A small network was shown many inputs. Here are its activations along a few directions, one row for each input.
Each table varies a few parts of the input and shows all the possible inputs, shuffled.
A made-up example of a description, with smaller parts first: one of 8 places around a ring, together with either a single point or one of 9 places along a line or (one of 3 separate values, together with one of 6 places along a line).
Shared parts are said once, and a part with two or three values counts as separate values.
In the rows, zero is written as 128.

Rows:
R1: [ 64 113 108 107 127 120 173  93  89 111 193 104 178]
R2: [145 113  71 121 137 141  97 132 117  77 122  58 103]
R3: [ 82 118  94 119 130 110 182 112 113 118 190  95 145]
R4: [189  80  94 149 140 153 161 125  99 185  94 209 147]
R5: [ 80 156 200  69 100 164  93 134 136 140 141 106 153]
R6: [148 139 122 113 143 171 136 167 169 141 141  51 148]
R7: [138 160 184 114 153 144 100 143 210 131 138  88 106]
R8: [195  68  96 168 105 142 157 121 112 171  97 205 165]
R9: [168 108  90 127 167 134  90 140 122  51 135  71 105]
R10: [106 120  80 121 129 156  93 153  92  65 121  80 130]
R11: [106 151 148 127 157  59 155  92 174 101 177 122  91]
R12: [135 156 127 128 156  99  61 122 155  60  99 100  74]
R13: [174 124 144 114 166 174 144 155 172 123 151  52 135]
R14: [ 84 163 183  98 118 163  98 148 169 139 134 101 132]
R15: [168 130 166 198 115 113 127 127  96 200  97 213 106]
R16: [ 60 160 145 102 110  75 153 123 131 117 177 133 104]
R17: [104 128  86  98 116 143  85 143  67  70 118  83 166]
R18: [165 130 160 176 113 120 140 124 106 186  84 223 104]
R19: [211 122  99 177 129 165 162 124  81 186 128 209 142]
R20: [115 138 127 104 126 188 146 154 142 139 131  55 165]
R21: [102 124  84 142 157  96 167 121 147 111 195  96 138]
R22: [192  93  96 154 150 157 160 124  88 193 103 207 142]
R23: [121 151 116 116 129 105  61 111 140  86  99  90  72]
R24: [158  82 158 175  83  99 136 126 135 166  61 223 127]
R25: [ 79 158 137  84  95 121  74 107  77  85  90 101 112]
R26: [101 135 141  90 128 187 124 145 119 128 141  74 206]
R27: [ 81 171 130 127 134  58 149 106 170 115 165 123 103]
R28: [158 112 157 166 111 112 139 136 112 181  69 227 107]
R29: [186  49  96 159 111 137 160 118 119 169  85 203 168]
R30: [127 124  95 144 170  89 181 127 156  96 197  93 128]
R31: [121 147 180 101 133 152  86 144 194 147 151  91 104]
R32: [ 49 162 158  87 100  75 150 102 106 115 174 136 135]
R33: [161 106 158 166  98 113 144 124 125 168  66 229 115]
R34: [ 83 163 122 112 112 117  72 129 112  79  87 102  94]
Question: What is each input in this table made of?
Answer: one of 2 separate values, together with either one of 5 places along a line or (one of 3 separate values, together with one of 4 places along a line)
Question: The inputs of R31 and R6 match in every part but the choice among 2 separate values. If R33 is changed in the same way as R31 into R6, which row does it become?
Answer: R8
Question: Which other rows does R29 become when the choice among 2 separate values takes its other values? List them by row number.
Answer: R24

Rows:
R35: [182  80 121 169 106 117 176 126  95 218 111 228 131]
R36: [117 126 105 110 113 175 121 134 139  98 145  70 156]
R37: [190  84 129 200 121 130 147 135 105 196  69 222 119]
R38: [120 103  97  90 164 152 129 131 136  86 144  70 134]
R39: [188  88 125 161 111 127 160 121  94 204  91 239 138]
R40: [107 167 119 110 132 101 122 113 149  99 146  93 110]
R41: [104 182 138 114 131 123 122 115 137 117 146  90 115]
R42: [122 139 137 103 155 147 124 133 131 101 146  74 140]
R43: [108 128 135 108 133 121 103 132 141  85 163  95 130]
R44: [ 64 158 148 107 117  92 116 123 134 105 140 109 110]
R45: [118 120 126 104 135 126 116 133 139  81 144  76 149]
R46: [104 146 147 113 138 141 106 132 123  99 164  93 133]
R47: [193  90 131 196 123 140 130 137 105 182  47 226 113]
R48: [ 75 180 136 107 113 100 121 127 164 120 135 109 112]
Question: What is each input in this table made of?
Answer: either one of 4 places along a line or (one of 2 separate values, together with one of 5 places along a line)
Question: Which other rows does R46 become when the choice among 2 separate values takes its other values? List them by row number.
Answer: R43
Question: Which other rows belong to the same alternative as R47? List them by row number.
Answer: R35, R37, R39

Rows:
R49: [120 113 158 162 102  96 119 121 116 167  76 212  85]
R50: [ 77 175 133  90 119 114  74 115 121  65 135  71 101]
R51: [162  91  86 122 153 183 183 138 114 139 158 128 206]
R52: [ 49 170 151  93 132 102 148 128 160  92 207  58 157]
R53: [ 72 175 111 112 132  83 124 113 129  71 185  64 114]
R54: [ 85 176 166  78 126 144  70 129 175  85 123  45  93]
R55: [129 120 165 145 123  82 187 112 145 193 152 212 129]
R56: [186  76  46 142 149 149 157 146 105 121 142 118 163]
R57: [187  90 116 126 138 211 107 154 131 133  72  90 150]
R58: [178  85  80 142 137 189 110 139  74 121  98 116 144]
R59: [141 117 131 170 117  55 161 114 125 166 124 217 102]
R60: [151 147 193 154 108 128  97 126 141 183  64 204  92]
Question: The inputs of R51 and R58 match in every part but one. If R55 is changed in the same way as R51 into R58, which row does it become?
Answer: R49
Question: What is each input in this table made of?
Answer: one of 3 separate values, together with one of 4 places along a line
Question: Which other rows does R60 become when the choice among 3 separate values takes its other values? List them by row number.
Answer: R54, R57
